Each row below is a small network's average activation on inputs in which a field has the value named, seen along a few directions.
Values that are neighbours, or in one group, have similar rows; names and order tell nothing.
In the rows, zero is written as 500.
Random noise pushes rows far along 6 fixed directions. That doesn't count. These rows show it; they differ only by the noise:
[604 334 792 448 607 581 311 454 520 547 410 277 769 382 703 454 587]
[514 430 519 403 512 433 448 492 685 442 453 408 620 512 506 649 678]
[493 472 675 645 684 574 441 481 477 646 485 581 386 549 470 548 404]
[449 655 655 605 649 527 545 599 297 527 373 509 271 532 333 333 520]
[463 383 641 351 540 497 421 489 771 402 472 301 862 434 455 610 750]
[271 775 505 487 480 512 620 460 277 285 400 534 515 544 271 164 526]
[346 628 502 531 486 371 589 485 406 401 386 533 353 572 279 420 582]
[599 646 717 608 865 877 438 666 418 656 534 569 447 522 522 391 373]


Field C:
c10: [262 456 465 675 451 539 589 358 636 567 697 752 522 575 171 642 317]
c15: [505 283 470 562 512 375 586 585 722 622 637 564 351 496 405 827 453]
c4: [365 451 592 527 541 533 405 288 438 536 523 516 736 416 600 388 302]
c7: [512 465 562 565 516 530 606 654 533 521 557 550 344 461 310 571 543]
c2: [450 454 596 620 507 668 477 400 358 590 613 597 565 468 563 341 215]
c6: [509 496 428 287 537 535 454 473 659 394 545 373 878 378 685 513 517]
c14: [529 488 680 511 498 544 594 710 492 461 453 321 474 387 288 430 747]
c13: [456 352 509 568 522 580 445 299 558 592 643 616 619 536 629 571 201]
c12: [369 491 507 497 584 490 438 472 791 557 597 505 646 524 365 715 523]
c16: [615 327 476 400 362 466 508 506 521 473 610 453 665 356 695 512 494]
c1: [417 608 739 607 675 807 558 678 531 550 580 455 616 464 191 339 556]
c8: [477 408 446 465 487 671 421 333 721 519 668 581 891 533 554 582 416]
c11: [541 647 511 556 570 520 582 697 366 584 433 486 257 504 333 381 552]
c3: [409 593 549 518 475 453 426 396 376 490 414 437 526 497 504 373 523]
c5: [613 325 721 548 622 554 372 497 336 669 462 401 568 339 764 361 287]
c9: [747 388 769 504 495 684 352 618 386 557 433 225 636 339 715 335 643]
C is arranged as a 4 by 4 grid.
- List every value one step from c15, in the order listed. => c2, c16, c5
- List every value one step from c9, in the order listed. => c14, c1
- List every value one step from c3, in the order listed. => c12, c8
A value of C combines one of 4 hidden first parts with one of 4 second parts; all combinations occur once.
- Changing only the second part turns c10 into c1. c14 has the same second part as c10; what does that change turn c14 into? => c9
- Changing only the second part turns c2 into c15. c13 has the same second part as c2; what does that change turn c13 into? => c5
- Changing only the second part turns c11 into c8. c12 has the same second part as c11; what does that change turn c12 into? => c3
